Questions about the array below. Rows and columns are numbered from 0.
1) What is the bottom entry of the column that holds the largest entry?
2) What is the top-right entry?
3) What is the entry at row 0, column 2?
4) What is the entry directly above 4933?
5) What is the entry directly below 8315?
6) What is the top-left entry?
7) What is the entry in row 0 and column 1?
8) What is the entry just left of 6668?
[[4996 6618 6058 5343 7175 6628 5092 6055 4751]
 [9005 3814 3625 6434 5517 4924 4910 7350 9709]
 [5435 6654 7209 4643 8204 7283 5869 5743 4881]
 [6406 4053 6805 7143 5525 5097 8457 6140 6988]
 [6193 3742 5637 8333 5733 5692 6827 6406 6465]
 [6329 6176 8460 4284 7435 6330 8315 5509 5917]
 [7963 3441 2652 7792 5863 5006 3936 7984 8655]
 [7625 3324 2781 8138 5638 4933 4195 7976 8233]
 [7301 4228 6080 6427 5254 4600 7883 6366 7725]
 [5320 4574 5548 9094 5309 6396 5847 5539 5122]
 [8021 5029 5580 5497 5495 4879 6668 6218 8000]
 [4396 6907 5696 8325 4114 6828 4654 3843 4097]]
1) 4097
2) 4751
3) 6058
4) 5006
5) 3936
6) 4996
7) 6618
8) 4879

x =
[.05 .30 -.09 -.45 .13 -.24 -.13 .17 -.09]
[.16 -.20 .03 .15 .12 .72 -.39 -.77 .35]
[.21 .05 .19 -.12 .01 .58 -.44 -.38 .46]
[.06 .36 .18 -.29 .09 .23 -.18 .21 .26]
[.41 .16 .36 -.37 .12 .27 -.29 .11 .08]
[.23 .23 .44 .04 -.16 .60 -.39 .02 .63]
[-.14 -.32 -.19 .22 -.09 -.10 .20 -.25 -.06]
[-.04 -.27 -.01 .07 -.12 -.43 .38 .43 -.57]
The 3rd-last entry, reading row by row: .38
The entry just left of -.19 is -.32
The top entry of the column that holds the largest entry -> -.24
Read off the entry just left of .08.
.11
Read off the entry in the bottom-left corner.
-.04
Read off the top-right entry.
-.09
Read off the second entry, reading row by row.
.30
Read off the first entry in the row that holds the largest entry.
.16
The 5th entry from the end, reading row by row: -.12
The entry directly below -.37 is .04
The entry directly below .22 -> .07
The third entry, reading row by row -> -.09
The entry directly below the smallest entry: -.38
Read off the last entry, reading row by row.
-.57
The largest entry: .72
The entry directly above -.38 -> -.77
The top-left entry: .05
Read off the entry directly above .43.
-.25
The entry just right of .01 -> .58
Read off the fifth entry, reading row by row.
.13
The third entry on the main diagonal -> .19
Read off the fourth entry from the end, reading row by row.
-.43
The entry just left of .26 -> .21
Read off the last entry in the row that holds the smallest entry.
.35
Read off the entry directly above .38.
.20
Read off the 3rd smallest entry.
-.45
The bottom entry of the column that holds the smallest entry: .43
Read off the largest entry in the first column.
.41
The entry just right of -.25 -> -.06
The entry just left of .60: -.16

Questions about the grid below. Rows and columns are numbered from 0.
1) Give the entry in the top-left corner.
2) Give the entry at row 2, column 0.
3) Give the entry in row 0 and column 1.
4) Give the bottom-left entry.
5) Give the bottom-right entry.
6) Give the entry just left of the smallest entry.
7) Give the bottom entry of the column that holds the smallest entry.
8) Give the top-right entry.
[[-.01  .02  .00  .05  .01  .01  .02  .02  .02 -.01  .00]
 [ .43  .04 -.15 -.13  .04 -.16 -.25 -.41 -.06  .12  .04]
 [-.24 -.59  .41 -.60 -.27  .01 -.01  .28 -.32  .01  .11]
 [-.01  .12 -.05  .16  .05  .04  .05  .02  .09 -.02 -.03]
 [-.22  .01  .07  .11 -.01  .09  .13  .20  .05 -.07 -.03]
 [-.08  .12 -.04  .17  .04  .05  .11  .06  .09 -.04 -.03]
 [-.12  .20 -.09  .30  .08  .08  .13  .09  .16 -.07 -.06]
 [-.26 -.50  .38 -.50 -.24  .03  .03  .29 -.27  .00  .09]
 [-.11  .14 -.05  .20  .06  .06  .10  .09  .10 -.05 -.05]
 [ .86  .04 -.28 -.32  .08 -.34 -.50 -.80 -.15  .26  .08]]
1) -.01
2) -.24
3) .02
4) .86
5) .08
6) -.50
7) -.80
8) .00

Questions about the row below.
1) Report the entry just left of -1.365.
2) Report the entry just left of -6.282.
3) Report the entry just left of 11.196.
-0.994	-6.282	11.196	-16.438	6.776	-1.365
1) 6.776
2) -0.994
3) -6.282

Questions about the row below.
1) Report the last entry.
2) Report the fourth entry.
3) Report the first entry.
4) Report the second entry from the left.
[-.32 -.66 -.48 -.72 -.60 .70 -.01 .13]
1) .13
2) -.72
3) -.32
4) -.66
